A small network was shown many inputs. Here are its activations along a few directions, one row for each input.
Each table varies a few parts of the input and shows all the possible inputs, shuffled.
A made-up example of a description, with smaller parts first: one of 3 separate values, together with either a single point or one of 9 places along a line or (one of 4 places along a line, together with one of 8 places around a ring).
Shared parts are said once, and a part with two or three values counts as separate values.
In the rows, zero is written as 128.

A family of inputs:
x1: [173  97 120 144 108 147 124 200  85  91  68 131 128 159 158]
x2: [ 40 111 133 130 145 116 127 119 151 178 172 151 121 144 122]
x3: [213 238 170  87 166  69 146  20 162 142 124  74 117  50  73]
x4: [ 57 103 108 116 100 127 154  92 146 155 182 182 111 124 107]
x5: [174  96 121 137  96 149 139 187 102  84  96 123 133 129 158]
x6: [142 105 115 137 119 160 111 181 101  95 108 134 165 160 157]
x7: [218 224 158 115 172  95 131  15 178 114 127  44 111  56  61]
x8: [158 104 127 146 104 155 116 174 102  85 128 132 143 136 157]
x9: [ 33 116 141 126 162 108 110 123 152 195 148 132 111 145 137]
x10: [ 47 110 112 121 121 118 139 107 156 164 178 169 117 135 115]
x11: [153 105 104 149 115 163 113 189  72 105  76 135 149 170 163]
Q: What is each input in this table made of?
A: either one of 2 separate values or one of 4 places along a line or one of 5 places around a ring

A family of inputs:
x12: [191 229 184 101 211  55 117  71 142 186  51  44 100  91 105]
x13: [ 59  88 121 131 123 138 116 170 119 152 146 163 140 160 162]
x14: [162 110 124 156 127 166  99 184 105  77 114 112 165 156 156]
x15: [138 200 137 109 153  94 137  17 173 152 173 109 115  78  68]
x16: [172  98 101 124  80 142 155 179  80  96  76 165 122 145 145]
x17: [161 184 157 110 141  99 140  31 178 124 173  96 107  62  74]
x18: [ 58  87 129 148 142 145 101 174 132 143 156 141 143 169 154]
x19: [ 65  80 114 130 102 130 144 167 106 158 131 181 116 156 151]
x20: [188 177 154 105 126  96 160  53 181 106 164  89 109  47  83]
x21: [ 53  80 119 155 140 152 100 165 137 143 148 129 128 165 150]
x22: [159 102 114 163 125 173  99 174 110  77 107 101 150 153 152]
x23: [114 197 134  98 162  96 142  11 178 166 168 114 126  90  62]
x24: [163 111 116 137 108 160 114 180  91  88 105 133 161 148 162]
x25: [ 68  76 106 119  92 120 156 169 108 159 114 194 103 158 145]
x26: [170 102 109 135  89 152 142 176  78  94  93 151 136 143 151]
Q: What is each input in this table made of?
A: either a single point or one of 4 places along a line or (one of 2 separate values, together with one of 5 places along a line)

A family of inputs:
x27: [ 91 103 100 129  99 135 144 133 105 146 130 179 119 146 134]
x28: [ 89  96 118 117 104 124 148 150 123 140 134 177 126 148 131]
x29: [131 168 135 112 151 128 122  76 149 133 156 110 160 110 106]
x30: [ 88  91 112 126 102 137 143 155 137 127 154 154 130 131 141]
x31: [134 115 135 128 141 128 117 180 102 130  84 129 138 161 153]
x32: [138 104 130 161 131 164  94 166 116  91 121 105 146 150 151]
x33: [236 154 127 115  84 128 163 109 112  67 116 126 126  80 111]
x34: [114 164 149 134 160 104 117  88 153 154 169 112 124 112 108]
x35: [135 110 130 141 137 139 112 184 118 118 103 109 145 146 164]
x36: [ 96  84 111 144 100 162 125 137 133 102 175 151 128 138 129]
x37: [137 155 145 120 152 101 149  83 150 156 113  95  99 101  95]
x38: [148 166 121 118 148 114 125  78 163 123 126 103 122 113  92]
x39: [136 123 117 139 132 139 111 166  83 137  81 129 131 160 154]
x40: [117 159 160 106 151  88 123  88 149 168 131 114  99  97 121]
Q: What is each input in this table made of?
A: either a single point or one of 5 places around a ring or (one of 2 separate values, together with one of 4 places along a line)
Q: Start at x37 and move only the place on the ring of 5, one step at a time. The first step leads to x40. Which rows follow, in order?
A: x34, x29, x38
Q: Which other rows does x27 become when the choice among 2 separate values takes its other values? List them by row number.
A: x39
